Here are a small network's activations along a few directions, averaged over the inputs that share one value of a field.
Values that are neighbours, or in one group, have similar rows; names and order tell nothing.
(in the rows, 500 means zero)
Strong random noise was added to every row along 7 fixed directions; ignore it. To show where, here is one row again and again, with new noise each time:
[515, 516, 376, 227, 509, 567, 410, 357, 426, 611, 576, 449, 405, 391, 638, 504, 779, 349, 416, 557]
[611, 311, 605, 776, 469, 609, 565, 547, 541, 458, 414, 656, 586, 824, 521, 596, 622, 514, 495, 287]
[553, 413, 562, 440, 522, 667, 508, 486, 461, 444, 478, 516, 477, 384, 617, 582, 664, 460, 462, 298]
[531, 528, 479, 389, 599, 432, 609, 439, 605, 639, 556, 333, 346, 522, 582, 601, 500, 381, 669, 674]
[461, 620, 578, 417, 446, 673, 444, 610, 619, 500, 561, 661, 575, 404, 514, 344, 463, 525, 486, 530]
[433, 452, 584, 506, 426, 488, 638, 395, 420, 479, 478, 335, 238, 472, 439, 412, 428, 528, 606, 604]
[479, 346, 665, 640, 401, 536, 722, 432, 436, 420, 403, 357, 230, 511, 423, 465, 444, 570, 628, 479]
[474, 768, 594, 605, 682, 519, 441, 477, 488, 552, 661, 607, 697, 865, 561, 492, 401, 357, 529, 406]
[445, 531, 713, 583, 358, 645, 719, 446, 494, 483, 472, 444, 245, 466, 406, 307, 480, 519, 608, 504]


SAB, 14 values:
bogo: [464, 409, 325, 362, 394, 396, 453, 494, 489, 531, 483, 377, 367, 350, 459, 482, 614, 586, 448, 781]
boli: [521, 447, 288, 476, 473, 362, 333, 538, 506, 499, 468, 585, 607, 701, 446, 492, 504, 549, 388, 629]
maka: [555, 497, 489, 475, 698, 378, 589, 383, 434, 493, 520, 296, 523, 416, 553, 715, 514, 382, 585, 375]
beb: [462, 616, 414, 468, 430, 432, 437, 440, 504, 649, 602, 552, 533, 623, 511, 401, 655, 460, 406, 646]
tinev: [669, 355, 446, 591, 528, 514, 456, 531, 546, 505, 466, 586, 656, 620, 516, 662, 793, 416, 401, 297]
poga: [513, 699, 626, 555, 722, 486, 583, 492, 510, 492, 569, 353, 563, 561, 528, 638, 455, 385, 566, 307]
zakod: [457, 575, 509, 558, 344, 555, 483, 580, 570, 533, 463, 698, 524, 586, 315, 235, 494, 527, 426, 567]
depod: [428, 524, 535, 474, 524, 511, 488, 425, 400, 471, 526, 456, 418, 518, 521, 454, 466, 472, 507, 505]
vuvus: [442, 695, 492, 414, 642, 522, 403, 385, 293, 474, 521, 511, 621, 434, 537, 516, 490, 370, 386, 270]
keli: [592, 448, 522, 563, 361, 586, 609, 710, 728, 508, 400, 614, 463, 449, 461, 450, 490, 610, 519, 562]
fipuf: [544, 375, 473, 578, 447, 508, 507, 463, 373, 473, 431, 575, 505, 515, 526, 569, 570, 544, 407, 323]
suta: [595, 434, 517, 663, 395, 505, 618, 534, 562, 532, 386, 538, 461, 537, 431, 521, 467, 527, 586, 489]
savi: [442, 491, 454, 563, 537, 417, 405, 404, 349, 476, 539, 477, 584, 533, 540, 565, 512, 480, 423, 408]
nur: [505, 645, 544, 598, 372, 576, 594, 487, 638, 651, 519, 598, 487, 474, 403, 281, 599, 483, 520, 593]
Each value of SAB is a pair of two hidden parts, and every pair occurs once (7 first parts, 2 second parts).
depod and beb share the first part; depod and keli share the second. Which value has the first part of keli and the second part of beb?
Answer: bogo
suta and nur share the first part; suta and vuvus share the second. Which value has the first part of vuvus and the second part of nur?
Answer: maka
fipuf and savi share the first part; fipuf and boli share the second. Which value has the first part of boli and the second part of savi?
Answer: poga

BADAZ, 9 values:
ruk: [609, 837, 651, 360, 736, 551, 836, 445, 745, 800, 628, 406, 261, 599, 591, 586, 476, 109, 821, 472]
kikon: [453, 633, 738, 677, 355, 756, 651, 378, 498, 699, 617, 715, 321, 665, 508, 209, 820, 369, 452, 452]
boken: [617, 717, 497, 452, 758, 493, 362, 827, 805, 522, 652, 594, 929, 277, 753, 885, 388, 510, 552, 337]
lopi: [503, 482, 410, 507, 269, 453, 419, 779, 908, 613, 535, 769, 780, 715, 342, 295, 590, 661, 385, 833]
zuv: [495, 555, 385, 715, 555, 186, 637, 140, 226, 648, 421, 245, 382, 904, 345, 586, 513, 305, 550, 510]
lis: [601, 387, 286, 470, 518, 409, 365, 703, 591, 430, 382, 629, 652, 572, 507, 560, 402, 627, 386, 577]
gir: [515, 911, 708, 436, 547, 928, 465, 677, 758, 555, 629, 861, 829, 356, 697, 351, 385, 437, 567, 329]
logeb: [621, 345, 250, 495, 502, 353, 198, 866, 957, 576, 530, 842, 985, 519, 429, 541, 395, 633, 511, 816]
tedi: [303, 353, 447, 422, 340, 502, 420, 250, 181, 393, 468, 271, 128, 629, 394, 275, 585, 545, 422, 762]
BADAZ is arranged as a line.
Which values are neighbours of boken? Give them in the order they are listed.
Answer: lopi
Which values are neighbours of kikon? Give them in the order they are listed.
Answer: gir, tedi
Fewest steps between zuv and ruk?
Answer: 2
